A small network was shown many inputs. Here are its activations along a few directions, one row for each input.
Each table varies a few parts of the input and shows all the possible inputs, shuffled.
Descriptions start from the smaller parts, as in this example, which fits no table here: one of 3 separate values, together with either a single point or one of 11 places along a line or (one of 5 places around a ring, together with one of 6 places along a line).
Shared parts are said once, and a part with two or three values counts as separate values.
In the rows, 128 means zero.

Other details of the inputs vary at random and push rows far along two fixed directions, the same in every table; ignore that.
These rows show it; all are for the same input, with only those details redrawn:
[102 163  66  93 153 132 134 171  93 154 150 124 102  88]
[169 100  69  89 101 119 112 175 144  83 122  51 106 121]
[ 41 159 175 138 146 105 102 138 119 155 100 176 122  75]

A family of inputs:
row 1: [167 169  76 143 168 138 138 120 130 197 195 139 107 112]
row 2: [166 121 223 160  93 110 110 134 176 103 121 126 181 171]
row 3: [159  65  54 121 130 149 140 112 144  67 123  53 124 177]
row 4: [104  94 192 144  71 104  83 138 124  54  93 119 129 131]
row 5: [100 166  82 102 138 176 154 163  69 136 157 139 112 141]
row 6: [105 133 204 166 147 128 128  59 104 196 152 194 168 122]
row 7: [116 155  56 135 166 138 154 144  93 153 143 118  87  71]
row 8: [128 150  59 117 164 153 175 148 121 160 137 147  90  85]
row 9: [ 40 139 167 148 179 131 156  80 145 154  96 190 131 130]
row 10: [181 189 100 105 141 135 125 135  84 191 183 156 123 140]
row 11: [178 107  81 100  83 162 137 143 106  64 116  69 123 178]
row 12: [105 161 196 186 159 115 151  81 123 190 134 194 180 148]
row 13: [178 125 220 163  90 110 114 109 163 102 107 129 187 176]
row 14: [173  74  61 121  90 121 132 123  99  67 126  61 113 155]
row 15: [102  84 170 183 102 137 116  95 178  72  76 105 128 137]
row 16: [174 163  81 125 157 126 138 110  97 208 181 148 121 145]
row 17: [146 179  92 116 165 147 162 152 130 179 205 141 161 146]
row 18: [ 41 159 175 138 146 105 102 138 119 155 100 176 122  75]
row 19: [133 144  64  99 154 141 175 139  89 171 124 156 105 117]
row 20: [172  80  64 120  98 153 149 118 120  80 112  60 121 184]
row 21: [166  92 231 141  81 124  87 111 156 108 139 126 169 144]
row 22: [208 107  85  75  85 137 141 167 128  83  98  90 111 145]
row 23: [130 166  86  78 140 150 157 186  90 155 138 160 100 108]
row 24: [152  95  67  95  97 159 130 155 151  71 135  59 121 169]
row 25: [ 96  56 163 168 115  90  91  83 149  57  86 108 136 133]
row 26: [ 91 118 193 168 180 125 120  52 126 185 164 189 171 114]
row 27: [167  81  56 138 101 133 132 133 131  56 141  52  99 122]
row 28: [109 163  65 119 164 171 195 128 129 152 148 135  95 119]
row 29: [153 151  75 142 201 138 175 108 119 179 196 137 163 154]
row 30: [116  98 190 146  68 103  88 114 111  54  79 122 135 135]
row 31: [227  78  94 136 112 152 136 105 163 110 187  60 139 136]
row 32: [119  89 185 144  92 120 141  90 176  92  55 122 134 171]
row 33: [ 34 167 184 123 144 139 144 122 155 154 106 193 129 123]
row 34: [126 117 201 123  77 129 129 114 163  77  59 130 135 165]
row 35: [176  69  55 115 133 109 122 133 136  79 110  45 109 129]
row 36: [125  62 169 143 125  97 112 103 191  88  54 127 132 130]
row 37: [188  85  65 113 102 112 131 139 113  92 100  52 107 136]
row 38: [160 172  82 158 178 152 182 124 130 178 197 134 146 129]
row 39: [ 56 166 191 140 134 109 104 150  88 149  94 181 117  80]
row 40: [157 111 201 143  95  92  64 118 207 128 124 126 147 149]
row 41: [150  84 215 139  93 120  85  99 187 114 145 120 174 139]
row 42: [ 24 149 172 146 135 114 103 123 105 132 127 186 129  93]
row 43: [169 184 103 103 143 135 120 159  98 191 196 152 117 135]
row 44: [174 162 113 102 138 163 146 116  65 177 204 150 150 130]
row 45: [160 148  70 126 191 123 130 104 119 197 192 143 124 137]
row 46: [132 109 193 138  80  95  87 130 125  78  53 113 128 117]
row 47: [ 50 174 200 125 132 143 146 134 125 148 100 199 124 129]
row 48: [119  92 182 117  92 107 101 146 198  92  67 133 129 122]
Q: Changing only one part turns row 2 into row 13. The same change can be made to row 43. Which row results?
A: row 10
Q: Changing only one part turns row 21 into row 44. The same change can be made to row 23. Which row results?
A: row 22
Q: What is each input in this table made of?
A: one of 6 places around a ring, together with either one of 3 separate values or one of 5 places around a ring
Q: Which other rows does row 8 become when the place on the ring of 5 takes its other values? List them by row number.
A: row 7, row 15, row 27, row 28
Q: A walk changes only the place on the ring of 6. It starts at row 37 and steps to row 35. List the rest of the walk in order.
A: row 7, row 18, row 39, row 46
Q: Which other rows does row 29 become when the choice among 3 separate values takes its other values? List them by row number.
A: row 26, row 45
Q: List by row number the other rows that have the place on the ring of 6 in common with row 41.
A: row 17, row 18, row 24, row 33, row 40, row 42, row 48

A family of inputs:
row 49: [234  96  50  90 108 128 129 155 162  94 149  57 122 149]
row 50: [102 164  47 123 173 147 163 158  94 150 149 126 103 114]
row 51: [135 173  83  95 155 174 164 148  91 167 176 143 134 140]
row 52: [146  66 181 164  81 112 103  86 177  53 101  94 152 169]
row 53: [144 173  90 104 154 152 149 156  70 162 190 134 131 114]
row 54: [102 158  65  74 149 145 139 166  78 154 164 137 105 107]
row 55: [102 146  51  88 167 139 144 147  75 154 151 135 100 111]
row 56: [ 95 140  48  97 170 147 142 147  76 152 156 131 101 110]
row 57: [168  75 198 153  69  93  92 125 166  75  94  91 157 148]
row 58: [227 101  61  95  89 132 113 160 145  98 165  39 118 148]
row 59: [ 79 156 214 157 134 110 112 116 110 159 125 187 156 102]
row 60: [ 80 146 197 159 142 107 113 119 144 170 119 201 142  98]
row 61: [234  86  50  91 114 123 134 151 159  97 148  53 115 148]
row 62: [ 80 151 195 163 145  99  97  97 122 176 113 180 134  99]
row 63: [122 171  76  94 140 172 160 161  72 146 156 140  98 101]
row 64: [196 115  55  88  98 144 135 189 149  65 135  37 108 152]
row 65: [ 81 161 195 161 138 104  92 101 125 173 115 184 141  99]
row 66: [ 72 138 197 179 155 113 115  97 108 156 118 179 152 105]
row 67: [131  60 171 156  73 119 111 101 174  46  68  86 127 127]
row 68: [140 175  70 105 151 150 156 131  74 160 175 151 123 144]
row 69: [109 182  63 100 153 145 160 177  96 152 156 131 107 111]
row 70: [ 54 137 190 167 150 134 137  79 134 154 115 185 160 124]
row 71: [138 170  68  97 157 160 167 134  91 174 162 146 135 141]
row 72: [146  73 183 143  55 112 104 130 168  60  60  98 123 134]
row 73: [ 61 146 191 150 133 118 127 105 106 147  77 190 116  92]
row 74: [145 169  79  99 164 154 147 159 108 169 188 147 119 107]
row 75: [139 166  71 107 157 144 161 128  71 163 173 147 116 144]
row 76: [168  87 199 148  73 107  66 124 185  79 102  84 143 139]
row 77: [136 158  67 108 175 151 172 128 108 178 169 139 110 129]
row 78: [167  71 179 162  87  92  75 103 184  85  87  83 138 142]
row 79: [163  85 204 136  82 120 100 120 206  77  94  93 142 158]
row 80: [ 44 146 184 129 138 106  97 117 114 146  89 189 130  99]
row 81: [166  83 189 138  84 105 103 106 205  84  79  96 144 159]
row 82: [163  58 175 163 102 101  90 109 204  77  88  96 143 139]
row 83: [ 69 150 202 155 133 127 130 108 128 168 108 197 156 131]
row 84: [221  93  61  90  96 141 149 157 163  99 154  50 115 169]
row 85: [162  84 199 145  66 109  93 114 174  63  96 104 150 173]
row 86: [108 177  58 107 151 140 162 177  93 155 153 133 105 115]
row 87: [138 177  85 103 149 165 153 146  75 154 189 148 122 143]
row 88: [ 80 144 200 170 152 105 117  97 107 159 112 184 150 106]
row 89: [133 154  59 130 169 145 137 131  87 178 182 126 112 110]
row 90: [159  79 197 137  73 119 104 117 190  77  83  99 162 170]
row 91: [226  95  56 102  87 127 115 161 142 101 162  41 116 151]
row 92: [ 66 142 193 178 149 124 120  86 113 148 116 193 143 133]
row 93: [144 165  73  99 161 144 151 156 109 175 185 149 119 106]
row 94: [200  78  40 106  99 154 147 149 126  67 121  43  96 143]
row 95: [234  99  61  94  97 127 131 152 125  85 151  44 134 156]
row 96: [147  66 174 150  76 111 106 111 168  56  50  93 120 135]
row 97: [144 154  60 113 179 139 155 138 106 175 172 147 114 109]
row 98: [ 43 136 185 130 145 101 102 113 110 149  88 185 123  99]
row 99: [233  90  62  96 104 122 136 148 122  88 150  40 127 156]
row 100: [104 162  71  74 152 154 135 169  76 148 166 136 104 108]
row 101: [146  63 182 155  93 113 114  89 211  72  96  85 144 153]
row 102: [ 76 149 201 150 153 112 130  94 143 173 105 188 133 117]
row 103: [222  96  60  98  83 140 139 154 129  80 159  58 123 185]
row 104: [161  81 199 136  78 111 104 118 208  83  91  95 143 157]
row 105: [150  65 176 167  84 100  80  93 190  74 104  75 145 135]
row 106: [ 47 157 178 166 154 106 124 120 131 143  81 179 125 104]
row 107: [ 23 126 177 146 148 114 109  99 119 135 105 178 131  93]
row 108: [139  95 171 143  80  94  95 137 190  58  55  87 134 145]
row 109: [ 66 138 193 169 161 125 130  90 147 167 112 184 136 117]
row 110: [137 161  70  99 164 154 172 131  88 177 160 142 128 141]
row 111: [ 49 161 183 156 149 101 123 124 128 147  80 179 124 103]
row 112: [126 151  67 123 166 146 163 124  75 157 192 126 133 109]
row 113: [ 71 143 194 161 153 126 132  89 128 164  98 192 153 131]
row 114: [ 62 155 190 149 126 123 123 109 110 144  78 193 123  92]
row 115: [121 167  70  94 137 162 165 159  74 151 153 142  98 100]
row 116: [136 162  66 117 163 150 162 124  74 159 174 147 117 145]
row 117: [ 38 139 188 133 130 107 101 129 113 149  98 189 127 100]
row 118: [178  94  32 108 109 137 149 158 153  60 137  30 110 147]
row 119: [ 64 137 191 170 156 134 131  89 129 162 104 188 155 130]
row 120: [127 147  56 119 176 148 161 127 112 165 190 139 121 102]
Q: What is each input in this table made of?
A: one of 8 places along a line, together with either one of 3 separate values or one of 6 places around a ring
Q: Changing only the place on the line of 8 turns row 69 into row 106. The same change can be made to row 59. Which row results?
A: row 88
Q: Changing only the place on the line of 8 turns row 81 into row 104. The same change can be made to row 49. Which row results?
A: row 93
Q: List by row number the other rows that have the place on the line of 8 in common with row 107.
A: row 52, row 67, row 70, row 101, row 105, row 112, row 118, row 120
Q: Which other rows does row 56 become when the place on the line of 8 takes its other values? List them by row number.
A: row 54, row 55, row 80, row 98, row 100, row 107, row 117

A family of inputs:
row 121: [128 100 135 125 110 131 136 125 154  87  94 105 132 156]
row 122: [157  92 130 136 108 112 116 118 135  99 104  98 126 127]
row 123: [ 86 128 189 158 117 113 113 103 119 124  81 163 129 121]
row 124: [124 172  90 102 142 142 151 157  96 157 140 149 106 120]
row 125: [148 114 140 106  94 122 121 152 146  90 101 104 129 150]
row 126: [ 30 165 173 146 158 142 139 111 107 163 122 200 130 101]
row 127: [124 147  74 103 140 147 153 141  73 135 146 128 118 133]
row 128: [ 91 119 174 159 139 116 128 103 154 133  91 155 134 112]
row 129: [172 165 122 120 147 143 143 128 118 182 190 149 150 145]
row 130: [192  96 109 108  96 117 118 153 161  91 111  74 120 136]
row 131: [ 81 121 184 162 139  96  94  98 132 141 103 163 132 100]
row 132: [ 98 150  84 125 178 135 147 125 117 173 154 149 113 104]
row 133: [174 136  51  89 125 139 132 176 117 121 170  79 111 123]
row 134: [169 107 170 157 124 128 130  89 175 129 143 128 165 169]
row 135: [124 160  87  89 130 151 142 166  94 141 158 130 112 117]
row 136: [ 86 115 174 162 128 114 109 112 160 113 106 134 138 116]
row 137: [ 85 160 106 117 147 148 141 133  66 151 154 159 118 108]
row 138: [185 104 164 152 111 123 115  91 145 126 149 116 164 164]
row 139: [173  85 101 127  97 117 105 139 138  73 130  61 126 137]
row 140: [115 112 155 146 114 125 131 113 158 105  83 128 126 141]
row 141: [149 142  76  99 143 127 125 155 123 153 156 113 110 110]
Q: What is each input in this table made of?
A: one of 3 separate values, together with either a single point or one of 6 places around a ring
Q: Changing only the choice among 3 separate values turns row 127 into row 125. The same change can be made to row 123. Which row results?
A: row 124

A family of inputs:
row 142: [204 139  45 110 134 140 146 169 141 128 185  67 118 128]
row 143: [ 46 207 141 134 183 128 122 121  28 223 175 226 122  62]
row 144: [208 127  53  70  91 160 137 180  98  97 181  65 120 152]
row 145: [129 113 251 167 106 118 112  78 183 135  91 172 175 170]
row 146: [224  54 155 140  93 101 105  85 188  94 105  77 154 181]
row 147: [156 182  55 128 166 140 161 142  64 186 182 142 116 109]
row 148: [119 170  53  65 140 167 166 173  69 144 162 134 108 144]
row 149: [ 81 194 127 133 214 141 157 104 112 246 193 216 142 104]
row 150: [153  88  65 113 112 120 136 137 125  83  84  75  86 118]
row 151: [100  93 186 137  98  91  85 115 139  88  62 128 134 135]
row 152: [206 175  28  91 130 175 186 176  87 142 196  92 119 150]
row 153: [ 11 156 211 144 151 104  97 121 137 158  94 205 133  93]
row 154: [183  18  92 165  97 140 136  72 183  20 126  19 147 190]
row 155: [100  64 186 155  93  94  93 125 214  56  37  95 115 108]
row 156: [ 58 125 252 167 117  91  61 115 162 132 104 177 150  89]
row 157: [ 70 143 147 129 123 138 148 134 118 115  72 157 111 115]
Q: What is each input in this table made of?
A: either a single point or (one of 3 separate values, together with one of 5 places along a line)
